These are the activations of a small neural network, seen along a few directions. Each row is one input.
In each table, some parts of the input vary, and every possible input appears once, in random order.
Descriptions start from the smaller parts, as in this example, which fits no table here: one of 6 places along a line, together with either a single point or (one of 2 separate values, together with one of 5 places around a ring) or one of 11 places around a ring.
Shared parts are said once, and a part with two or three values counts as separate values.
In the rows, zero is written as 128.

Other details of the inputs vary at random and push rows far along three fixed directions, the same in every table; ignore that.

Table:
r1: [ 98 111 145 113 117  94  97 172 163 210 114]
r2: [138 202  94  92 130 131  86 195 115 162 137]
r3: [151 207 103 120 141 153 117 156  86  98 153]
r4: [148 198  97 100 161 174 109 152 102 110 143]
r5: [124 115 143 152 102  69 110 182 163 189 120]
r6: [128 107 139 118 142 170 139 101 113  90 137]
r7: [ 89 151 104 151 196 115 187  91 160  81 158]
r8: [ 86 141  84 150 168 113 187  81 154  69 147]
r9: [111 107 134 128 113  83  98 173 163 209 125]
r10: [105 101 136 135  92  76 108 163 153 194 113]
r11: [150  43 120 109 104 194 134  65  87  72 100]
r12: [158  24 120 145 112 160 163  39  84  68  94]
r13: [ 98  76 158 140 157 104 166  74 155 121 129]
r14: [112 111 154 152 104  81 108 171 150 195 128]
r15: [124  93 100 152 130 115 178  78 132  62 111]
r16: [154 246 129 128 106 177 100 109 127  98 127]
r17: [170 121 148 106 101 168  76 165  77 161 105]
r18: [202  48 160 128  47 138 101 118  49 120  77]
r19: [ 77 134 119 134 194 143 177  87 169  74 160]
r20: [159 208  98 126 138 144 121 169  95  87 138]
r21: [127  68 123 146  94  98 152 104 128 109  91]
r22: [183 124 127 104 111 163 106 118  57 105 119]
r23: [ 50 142 121 141 192  75 164 126 220 156 154]
r24: [150 204  85 118 139 156 113 157  94 102 148]
r25: [134 196 115  90 141 161  77 199 130 158 156]
r26: [163  37 143  91  63 179  85 116  76 136  81]
r27: [ 95 111 158 143 157  98 140 129 169 162 139]
r28: [106 152 112 165 173  99 194  96 151  60 150]
r29: [110  68 175 118 120 115 119 119 150 161 130]
r30: [119 109 164 140 101  72 106 160 144 195 132]
r31: [157 202 105 111 156 158 115 154  90 105 153]
r32: [119 138 186 151  96 119 166  76 189 176 128]
Description of these inputs: either one of 2 separate values or (one of 5 places along a line, together with one of 6 places along a line).
What sort of input is r2? -> one of 5 places along a line, together with one of 6 places along a line
A walk changes only the place on the line of 6. It starts at r29 and steps to r6. List the rest of the walk in order. -> r19, r25, r11, r26
Which other rows belong to the same alternative as r16? List them by row number. -> r32

Table:
r33: [176 165 113 109  94 169 118 115  85  91 103]
r34: [100 228 100 156 191 106 181 120 160  97 177]
r35: [122 152 123 106  93 111  73 195 147 195 131]
r36: [117  55 179 173  89  72 145 101 153 165 116]
r37: [103  59 168 156  80  77 134  91 167 167  98]
r38: [141 169 137 125  90 106  83 171 139 202 112]
r39: [161 122  96  97 122 167 124 135  67  87 112]
r40: [159 160 160 131  87 103  95 195 125 190 127]
r41: [121  44 139 160 149  98 194  61 131  72 117]
r42: [151 157 134 125 128  96  83 204 114 193 137]
r43: [ 90  49 137 146 126  74 137 131 157 185 111]
r44: [144 136 147 123 113  93  84 192 112 177 138]
r45: [ 93  55 163 130 161 144 185  45 168 104 129]
r46: [ 91  77 149 134 175 145 173  48 162 117 137]
r47: [153 130  93  99 123 165 113 130  63  86 121]
r48: [ 70 211 121 103 216 143 155 112 180 107 193]
r49: [153 146  89 110 112 183 106 134  97  85 117]
r50: [104  52 167 166  85  89 136  94 171 157  92]
r51: [197 106 133 140  83 190 126  93  44  57 102]
r52: [175 128 118 126 129 162 113 136  64  76 123]
r53: [ 81 216  73 122 190 117 169 137 193  93 167]
r54: [121 150 168  98 131 153  67 188 147 201 145]
r55: [ 81 211  67 128 193 117 163 127 183 105 166]
r56: [167  94  98 109 110 193 114 117  45  61 102]
Changing only one part turns r56 into r43. The same change can be made to r49. Which row results? -> r55
Describe the family of inputs behind these rows. -> one of 4 separate values, together with either a single point or one of 5 places around a ring
Which other rows agree with r35 in the choice among 4 separate values? List them by row number. -> r36, r37, r44, r47, r48
Which other rows agree with r39 in the choice among 4 separate values? List them by row number. -> r33, r40, r41, r45, r53

Table:
r57: [129  91 147 150 105  66 140 133 120 146 121]
r58: [109  97 157 136 139 116 151 100 160 122 137]
r59: [100 105 127 131 158 129 153 103 140 118 140]
r60: [130 143 135 123 140 143 122 118 127 122 142]
r61: [100 114 124 149 124 104 141 111 163 130 127]
r62: [112 115 155 148 111 103 127 127 160 172 122]
r63: [159 120 130 117 133 167 138  86  90  91 123]
r64: [143  80 129 119 135 155 142  91  95 109 114]
r65: [131 169 119 131 136 149 136 114 126 102 136]
r66: [118 162 124 137 147 123 155 109 143 122 132]
r67: [108 105 123 145 127 100 153  98 157 129 116]
r68: [150 117  99 109 131 159 135 102  94  86 112]
r69: [122 195 125 117 159 145 119 147 137 124 164]
r70: [ 95 123 110 132 150 116 144 121 157 118 138]
r71: [193  83 137 132  62 133  92 173  76 165  97]
r72: [129  95 136 112 101 113  99 159 134 161 116]
r73: [110 107 139 137 105  96 124 139 163 155 112]
r74: [120 129 127 115 116 105  89 177 148 183 129]
r75: [164 152 144 113  82 161  94 156  92 141 109]
r76: [145 105 119 115 131 182 131 103  78  88 121]
r77: [116 141 106 138 135 125 145 107 141 108 129]
r78: [138 219 113 138 162 110 108 201 121 127 155]
r79: [125 175 119  98 155 146 108 169 124 126 150]
Describe the family of inputs behind these rows. -> either one of 3 separate values or (one of 4 places along a line, together with one of 5 places around a ring)
Change only the place on the ring of 5 in r70. List by row number the other rows that result. -> r61, r65, r69, r76

Table:
r80: [ 84 153 132 131 150 106 130 144 188 165 148]
r81: [ 86 109 153 139 164 102 145 117 169 144 147]
r82: [134 115  92 115 169 189 172  56  91  26 131]
r83: [150 227 112  90 127 172  81 181 112 146 145]
r84: [ 97 110 124 160 130  88 162 104 170 124 126]
r85: [163  76 162 116  83 158  95 121  96 152  98]
r86: [149 224 102  80 132 172  77 188 104 142 145]
r87: [137 170  84 134 166 142 176  81 103  55 140]
r88: [168 188 120  92 131 189  95 145  78 105 138]
r89: [130 163  97 111 176 171 164  77 107  67 145]
r90: [109  78 154 142 131 131 165  61 149 109 122]
r91: [124 154  90 110 173 177 157  84 110  46 143]
r92: [ 72 156 138 123 171  79 117 183 194 192 164]
r93: [164  85 139 127  83 119  91 163  90 160 107]
r94: [119 121 130 136 115  87 110 176 143 176 128]
r95: [155  82 153 115  83 153  89 131 103 159 103]
r96: [ 98 117 133 162 125  84 157 107 174 137 127]
r97: [157 229  94 100 121 142  88 194  99 131 140]
r98: [103 114 141 161 138  83 160 109 160 125 133]
r99: [ 95  96 150 142 141 114 153  95 169 134 133]
r100: [108 183  90 106 171 157 141 123 135  87 152]
r101: [168  84 147 132  79 129 102 143  86 146 102]
r102: [ 90 107 126 154 150  73 159 129 174 139 136]
r103: [125  87 137 143 110  98 136 126 132 139 116]
r104: [133 161  76 130 158 151 170  89 107  39 131]
r105: [126 108 161 124 117 125 110 142 136 171 128]
r106: [134 165  96 139 172 144 172  93 103  41 149]
r107: [171  93 150 134  72 130 104 136  92 146  97]
r108: [161  97 141 135  72 126  96 144 106 159  94]
r109: [ 95  86 147 143 157 118 165  87 160 119 136]
r110: [151  68 144 106  93 151  91 140  97 158 105]
r111: [138 112 154 144 101  98 114 154 129 167 120]
r112: [174  35 146 121  73 187 117  70  75 104  78]
r113: [ 80 149 140 124 157  90 122 167 190 186 157]
r114: [171  45 158 114  83 172 103 103  71 128  91]
r115: [ 94 158 137 152 152  68 138 168 177 167 151]
r116: [157 245 113 110 123 135  88 198 109 144 148]
r117: [ 95 102 123 154 141  80 158 113 165 124 128]
r118: [116  61 126 168 127 114 185  48 134  71 110]
r119: [166 220 102 110 125 154 103 170  89 107 139]
r120: [ 86 159 119 141 141  66 129 174 188 174 143]
r121: [145  85 142 108  91 146  89 144 110 165 100]
Changing only one part turns r109 into r115. The same change can be made to r83. Which row results? -> r96
Describe the family of inputs behind these rows. -> one of 2 separate values, together with either a single point or (one of 4 separate values, together with one of 5 places around a ring)
Change only the place on the ring of 5 in r91. List by row number the other rows that result. -> r81, r88, r92, r95
Change only the place on the ring of 5 in r106. List by row number the other rows that result. -> r93, r98, r117, r118
Change only the choice among 4 separate values in r102. List by row number the other rows that result. -> r93, r94, r103
Change only the choice among 2 separate values in r100. List by row number the other rows that result. -> r120
